A small network was trained on made-up records. Each row is its average activation on records with the value named, seen along a few directions.
Values that are neighbours, or in one group, have similar rows; names and order tell nothing.
(in the rows, 500 means zero)
Strong random noise was added to every row along 15 fixed directions; ignore it. To show where, here is one row again and again, with new noise each time:
[635 358 457 369 611 497 455 459 565 561 566 381 539 401 584 765 482 519
 587 400 461 460 512 568 568 593 479]
[525 426 453 316 404 406 457 403 595 374 404 458 725 478 399 499 522 565
 453 406 565 490 495 372 208 702 486]
[455 462 329 438 682 517 470 539 494 610 290 560 347 582 452 325 617 462
 354 587 690 457 498 391 415 496 314]
[533 491 502 345 493 293 586 639 495 467 645 600 489 613 429 620 505 435
 598 587 542 369 336 693 526 540 519]
[494 409 538 326 383 612 598 430 552 605 414 369 526 515 537 477 341 514
 394 288 428 544 513 532 536 465 580]
[568 254 474 379 645 468 451 530 655 540 453 505 312 399 401 656 576 557
 581 388 559 507 406 472 614 651 441]
[479 475 563 630 493 496 417 485 572 441 444 432 750 633 517 332 468 651
 555 696 623 435 320 701 387 448 600]
[484 378 494 447 622 622 478 429 492 624 366 523 463 561 517 513 471 585
 463 464 613 563 713 513 421 474 445]
[532 335 492 436 484 552 558 402 462 580 525 453 412 770 434 674 551 468
 397 474 399 460 787 453 448 683 553]
[466 381 530 492 412 534 445 431 461 513 513 562 537 513 550 549 362 433
 443 565 444 408 481 542 519 623 401]
[602 484 535 557 417 478 515 486 506 349 481 573 673 640 365 426 344 522
 428 627 637 676 643 598 395 338 580]
[543 722 368 385 448 494 477 525 356 433 560 623 544 435 419 573 570 346
 498 515 433 518 622 232 353 484 377]
[551 552 413 438 414 556 534 410 471 557 533 517 340 455 572 626 451 438
 512 561 467 521 527 512 492 391 586]
[626 457 485 476 544 503 526 461 537 495 615 466 466 455 444 665 495 468
 567 482 442 547 613 497 568 514 592]
[433 556 508 572 507 582 461 541 534 491 396 361 477 450 559 314 621 543
 470 438 451 553 300 410 581 431 506]
[416 527 525 320 507 623 517 601 473 745 486 596 457 503 433 529 364 473
 631 443 470 279 348 494 532 471 422]
[533 444 585 656 427 470 478 406 510 435 651 548 487 506 551 614 394 505
 606 714 491 475 484 703 540 492 646]


Values of DAP:
boba: [464 574 520 598 598 581 495 402 480 540 564 717 454 300 518 422 468 538
 584 563 513 616 707 556 582 457 504]
kad: [483 513 669 514 381 392 481 712 482 425 578 699 470 519 359 615 396 562
 696 486 492 491 335 557 580 450 462]
foso: [541 515 566 541 497 583 404 475 448 605 569 548 509 397 617 708 363 531
 664 502 419 486 542 567 587 422 479]
murep: [639 421 492 555 516 567 499 600 639 591 480 366 409 442 372 614 307 431
 474 379 520 417 352 401 655 435 488]
naken: [549 413 411 466 682 309 507 604 573 476 485 642 547 411 461 323 481 514
 507 627 676 477 391 696 613 517 398]
tomi: [368 561 526 627 244 457 516 449 459 460 508 478 168 368 697 531 558 484
 474 458 382 444 289 446 553 535 545]
vunuz: [526 563 566 577 564 420 565 470 527 513 555 387 612 322 528 562 307 449
 470 336 558 464 631 432 428 494 475]
tuver: [521 456 508 501 291 426 528 487 563 401 612 616 270 547 336 631 540 443
 580 629 416 480 359 493 556 578 669]
fufik: [587 519 436 453 538 674 431 567 516 415 485 704 634 431 341 428 530 553
 572 543 511 703 525 554 639 367 490]
vage: [542 534 509 445 513 515 558 676 507 526 450 458 505 499 439 462 341 492
 512 367 620 538 425 509 545 255 482]
fov: [414 518 505 487 715 583 557 474 509 624 560 473 514 373 682 252 634 490
 520 524 337 546 432 742 860 507 548]
piz: [496 503 404 182 528 441 645 482 654 649 446 532 462 437 413 456 529 531
 510 353 531 431 425 560 492 576 562]
The values of DAP form a 2 by 6 grid.
Name the neighbours of boba, in listed order.
Answer: kad, tomi, piz
Name the neighbours of fov, in listed order.
Answer: foso, vunuz, tuver
Each value of DAP is a pair of two hidden parts, and every pair occurs once (2 first parts, 6 second parts).
kad and naken share the first part; kad and boba share the second. Which value has the first part of boba and the second part of naken?
Answer: tomi
fov and foso share the first part; fov and vunuz share the second. Which value has the first part of vunuz and the second part of foso?
Answer: piz

Values of VOBET:
buk: [482 622 742 457 527 490 545 744 458 504 539 473 704 548 373 636 292 575
 689 281 635 517 503 484 388 257 469]
poka: [402 472 455 517 317 325 586 460 520 435 315 454 240 690 459 516 626 453
 227 402 595 475 483 268 238 652 454]
netan: [633 280 492 707 480 450 488 414 693 463 358 289 296 561 385 461 309 444
 286 551 684 584 480 411 498 416 590]
kadov: [551 620 412 346 472 358 579 584 582 444 490 344 786 733 463 315 716 645
 522 547 505 453 284 674 380 471 688]
nilo: [482 482 541 665 608 595 573 439 506 526 588 624 267 445 402 421 585 485
 523 544 473 611 744 479 665 513 625]
bubud: [296 426 747 633 290 228 722 543 423 369 433 646 167 712 421 467 317 476
 358 521 791 623 698 525 259 388 602]
zol: [417 513 543 352 882 447 612 646 380 726 735 481 539 603 502 646 682 395
 663 425 420 163 641 580 596 738 389]
butuf: [499 449 412 309 804 499 530 460 593 708 402 682 618 397 391 285 438 546
 504 539 692 461 670 601 455 561 380]
far: [328 739 506 398 511 440 659 511 315 435 529 491 525 438 710 243 749 472
 445 388 374 657 580 527 513 430 550]
kigig: [690 551 283 503 405 439 384 261 535 409 556 499 600 220 758 560 362 470
 509 776 562 550 444 682 433 396 568]
som: [365 449 255  70 485 445 577 455 485 446 307 769 174 403 533 412 801 477
 343 384 607 687 479 458 455 610 348]
fitin: [700 580 424 603 455 635 407 574 489 426 587 560 778 672 365 504 467 526
 574 740 374 508 454 622 616 372 587]
The values of VOBET form a 2 by 6 grid.
Fewest steps between netan and poka?
Answer: 6
Each value of VOBET is a pair of two hidden parts, and every pair occurs once (2 first parts, 6 second parts).
butuf and kigig share the first part; butuf and poka share the second. Which value has the first part of poka and the second part of kigig?
Answer: nilo
fitin and buk share the first part; fitin and kadov share the second. Which value has the first part of kadov and the second part of buk?
Answer: netan

Values of GER:
vuli: [618 202 433 417 656 530 552 512 770 509 261 623 310 341 331 367 323 563
 388 484 787 752 410 673 716 351 519]
gura: [760 381 494 251 622 592 434 883 562 619 472 330 784 844 364 703 551 656
 567 223 379 505 334 697 800 400 355]
zofo: [288 637 785 328 565 500 715 533 552 529 363 506 753 187 391  73 235 611
 523  37 704 755 706 406 330 290 548]
nuri: [342 476 550 678 535 613 474 551 410 580 434 512 279 461 623 248 531 415
 405 537 377 503 394 479 809 463 400]
tezi: [494 476 545 713 745 493 551 503 377 504 615 488 270 380 474 495 468 223
 323 476 521 592 882 272 667 517 314]
tofi: [777 518 515 796 586 364 319 650 582 189 638 290 653 484 306 805 529 504
 640 518 613 570 512 265 403 435 502]
tam: [708 546 476 755 510 470 529 533 696 441 561 639 383 342 238 346 245 493
 625 766 735 594 392 603 608 172 720]
bidu: [567 489 356 583 401 305 556 387 623 407 546 357 256 484 545 594 637 488
 479 649 578 391 329 504 387 570 722]
kide: [591 416 492 825 529 170 577 579 512 287 508 423 583 898 464 174 542 413
 201 865 692 527 459 737 510 479 559]
zizad: [141 582 599 732 464 355 536 554 421 591 413 594  87 356 563 409 458 383
 445 433 616 186 338 206 356 659 253]
lunag: [420 504 384 442 554 769 305 406 380 584 429 437 492 525 836 520 797 529
 470 579 263 516 386 535 645 580 367]
rof: [318 423 623 450 326 505 533 436 516 623 412 541 331 279 756 498 203 510
 482 420 491 451 236 647 610 437 450]
Each value of GER is a pair of two hidden parts, and every pair occurs once (2 first parts, 6 second parts).
gura and kide share the first part; gura and tam share the second. Which value has the first part of tam and the second part of kide?
Answer: nuri
rof and zizad share the first part; rof and zofo share the second. Which value has the first part of zofo and the second part of zizad?
Answer: bidu
